array([ 2.53,  6.05,  0.38, -4.63,  1.69,  3.24]) out 3.24, 2.53

array([[-1.96, -2.19,  0.72,  0.57,  0.18, -2.27],
       [ 1.43, -3.57, -4.61, -0.04,  1.64,  0.10]]) out -2.27, 1.43

array([-3.92,  2.55,  2.40, -5.37,  3.22]) out 3.22, -3.92

array([-5.40, -2.70, -0.94, -0.65,  3.16,  0.41]) out 0.41, -5.40

array([ 2.58, -5.99,  0.60, -0.55,  0.75, -0.81, -0.04]) out -0.04, 2.58

array([[-2.37,  3.03, -1.91,  3.32, -2.33,  1.37,  1.91],
       [ 0.63, -3.27, -0.71,  1.87, -1.81, -1.11,  0.90],
       [-0.12, -1.81,  1.47, -1.45, -0.26,  2.61, -4.86]]) out 1.91, -0.12
---
[[-0.24  1.38  2.37 -1.62  2.44  1.10  0.90  3.16  1.45 -0.77  1.51 -1.92]
 [-0.39  1.28  1.10  4.36 -1.62 -1.53 -2.06 -0.93 -0.15 -0.16  0.56  3.83]
 [ 2.00 -0.41 -1.44 -1.69  2.30  1.54  3.07  0.49  1.88  1.97 -0.51 -1.53]
 [-0.10  1.80  1.89  5.43 -1.84 -1.06 -2.10 -0.69 -0.32  0.23  1.30  5.05]
 [ 1.33 -0.35 -1.90  3.59 -1.67 -0.83 -0.16 -2.86 -0.09  1.94 -0.97  3.62]
 [-1.03  2.60  4.85 -1.93  3.15  1.63  0.42  5.29  1.53 -1.88  3.06 -2.35]
 [ 1.07  0.32 -1.23  5.10 -2.00 -1.44 -0.94 -2.86  0.09  1.68 -0.65  4.81]
 [ 1.20 -0.03 -1.28  3.82 -1.69 -0.69 -0.35 -2.48 -0.19  1.78 -0.54  3.86]
 [-0.93  2.24  4.23 -2.07  3.00  1.47  0.51  4.81  1.48 -1.73  2.64 -2.46]
 [ 0.52  0.72  1.22 -1.49  2.03  1.46  1.50  2.15  1.15  0.23  1.01 -1.45]
 [ 2.19 -0.87 -2.78  3.34 -1.65 -0.14  0.77 -3.38 -0.17  2.97 -1.25
   3.73]] Answer: -1.92

[[ 0.44  0.12  0.58 -0.81  1.49 -4.75 -2.67  0.78 -0.26  0.01 -0.95 -0.17
   0.31  1.31]
 [-0.83  0.79  0.46 -0.12  0.99  0.79  2.62  0.68  0.51  5.76 -2.05 -1.42
  -0.61 -1.87]
 [ 0.33 -0.55  1.13  1.94 -0.93 -0.24  1.75 -0.59  0.69 -1.10  2.68 -0.42
   0.25  2.51]
 [ 0.43  0.73  0.52 -0.99 -2.39 -0.48 -1.10  0.11  0.59 -0.77 -0.02 -0.11
   0.14 -2.71]
 [-0.44 -1.07 -0.19  1.30  0.12  5.96 -0.53  2.34 -0.71  1.52  0.04  1.50
  -2.65 -1.58]
 [ 0.00 -0.65 -0.28  0.06  0.27  0.30  0.20  0.93 -0.20 -0.07  1.04 -3.07
   1.10 -2.15]
 [ 0.08 -1.38  0.07 -0.27 -0.40 -3.67 -1.24  0.38 -1.21  5.18 -0.71 -0.87
  -1.29 -0.97]] Answer: 1.31

[[-2.40  0.81 -0.84  3.56  0.97 -1.70 -1.56 -0.67  4.51  1.85 -0.49  2.08
   1.28]
 [-1.81  0.88 -0.49  3.87 -0.19 -2.43 -2.37 -2.24  5.17 -0.50 -0.57  1.40
   1.53]
 [-0.76  0.79  0.04  3.38 -1.44 -2.64 -2.73 -3.57  4.80 -3.03 -0.57  0.46
   1.46]
 [-2.28  0.87 -0.74  3.70  0.60 -1.98 -1.87 -1.19  4.92  1.13 -0.55  1.91
   1.42]
 [-2.06  0.90 -0.62  3.79  0.22 -2.21 -2.10 -1.71  5.08  0.28 -0.53  1.70
   1.39]] Answer: 1.28

[[ 1.40 -3.35  1.81 -0.04 -3.52  0.96 -1.08  0.16 -0.95  1.60  1.07 -0.14
  -0.73 -0.83]
 [ 1.55 -3.35  1.81 -0.04 -3.52  4.60 -2.24  0.16  0.82  0.67  1.07 -0.24
  -0.73 -3.14]
 [ 1.55 -3.35  1.81 -0.04 -3.52  0.96  0.18  0.16  0.82  1.60  1.07 -0.24
  -0.73 -0.83]
 [ 1.55 -3.35  1.81 -0.04 -2.60 -0.10  0.63  0.16  1.87  1.60  1.07 -0.40
  -0.73 -0.83]
 [ 1.55 -3.35  1.81 -0.04 -4.86 -0.45  0.18  0.16  0.82  4.13  1.07 -0.24
  -0.73  0.33]
 [ 1.55 -3.35  1.81 -0.04 -5.95  4.03 -2.61  0.16 -0.45  1.60  1.07  0.62
  -0.73 -1.11]
 [ 1.55 -3.35  1.81 -0.04 -3.00  0.96  0.18  0.16  0.82  1.60  1.07 -0.24
  -0.73 -0.83]] Answer: -0.83

[[ 0.78  1.32 -1.10  0.24 -1.71 -0.59  1.22  0.11  2.64]
 [ 1.22  4.15 -2.17  0.17  1.58  1.91  1.70  2.33  3.28]
 [ 0.90  1.89 -2.15  0.97 -1.66  0.32  1.56  0.77  1.84]
 [ 2.18  0.92  3.42  4.63 -2.35  0.87 -3.93  0.88 -0.01]
 [ 2.11  0.49  2.15  1.73 -1.31 -0.60 -3.20 -1.18 -2.40]
 [ 3.23 -0.60  1.73  2.33 -1.06  0.26 -2.82 -0.47 -2.24]
 [ 0.54  1.78 -2.11  1.48 -2.58  1.35  2.82  0.03  2.61]
 [ 1.05  2.60 -0.57  1.66 -1.96  0.64  2.63  0.45  1.87]
 [ 1.46  3.06 -1.83  1.14 -0.77  0.08  1.52  0.27  2.20]] Answer: 2.64
---
[ -9  31 -21 -12   6 -37   2] ==> 6
[8 4 1 5 0 3 4] ==> 0
[ 3 45 76 38  6 36 42] ==> 6
[3238 6787 3761 9528 5771 9371 6952] ==> 5771
[22 69  8 19 32 28 95] ==> 32
[862 803 990 924 680 697 211] ==> 680
